Here are a small network's activations along a few directions, averaged over the inputs that share one value of a field.
Related values have similar rows: they may be neighbours, one step apart, or belong to one group.
In the rows, zero is written as 128.

Other fields shift rows strongly along two fixed directions, in all tables alike. That doesn't count.

Field Zun:
w4: [151 104 135 128 146 175  84 126 183 117  92 119 218]
w2: [146  82 127 131 141 223 104 139 143 134  94 109 231]
w16: [114 144 136 128 136  96 136 114 144 109 119 136 127]
w8: [138 168 117 123  94  74 147 135  90 136 137 147  54]
w12: [ 82 121 151 132 165 143 132 127 138 127 133 107 143]
w10: [109 136 142 121 157  98 127 126 150 138 163 129 113]
w14: [145 115 119 140  84 210 113 138 138  71  61 126 191]
w5: [ 72 154 139 125 112  91 172 132 109 108 156 130  48]
w6: [124 105 131 127 115 124 120 110 113 122 141 119 131]
w20: [130 145 119 120 135  97 133 136 107 150 156 145  87]
w9: [114 130 114 128 110 138 154 149  94 114 126 118  99]
w15: [185 157  94 138  76 105 127 121 119  91  70 151  98]
w24: [106  88 140 129 173 153 110 113 146 163 162 109 155]
w13: [124 126 119 141 122 108 159 114 112 124 131 114  92]
w1: [105  79 150 127 174 152 108 120 142 173 163 104 173]
w3: [ 80 124 151 114 174 109 165 134  97 177 202 111  76]
w19: [152 126 137 126 171 135  92 115 162 155 136 139 175]
w11: [112 123 139 109 192 103 125 132 131 183 192 119 122]
w22: [117 145 123 134  67 142 149 137 118  82  82 133 103]
w17: [129 124 130 117 156 111 122 139 126 165 164 133 116]
w7: [148 146  98 144  63 151 148 148  88  85  75 123 120]
w21: [177 149  99 138  87 105 125 128 135 106  86 155 124]
w18: [152 158 112 136  69 121 126 126 131  93  82 152 125]
w23: [160 124 150 119 153 107  94 115 156 149 150 146 153]
Zun is arranged as 6 separate groups.
Which other values are in the same group as w10? Give them in the order they are listed.
> w4, w16, w18
Which other values are in the same group as w17? Give them in the order they are listed.
> w8, w20, w11
Which other values are in the same group as w12? Give them in the order they are listed.
> w14, w5, w22
Which other values are in the same group as w2? Give them in the order they are listed.
> w9, w3, w7
Which other values are in the same group as w15? Give them in the order they are listed.
> w19, w21, w23
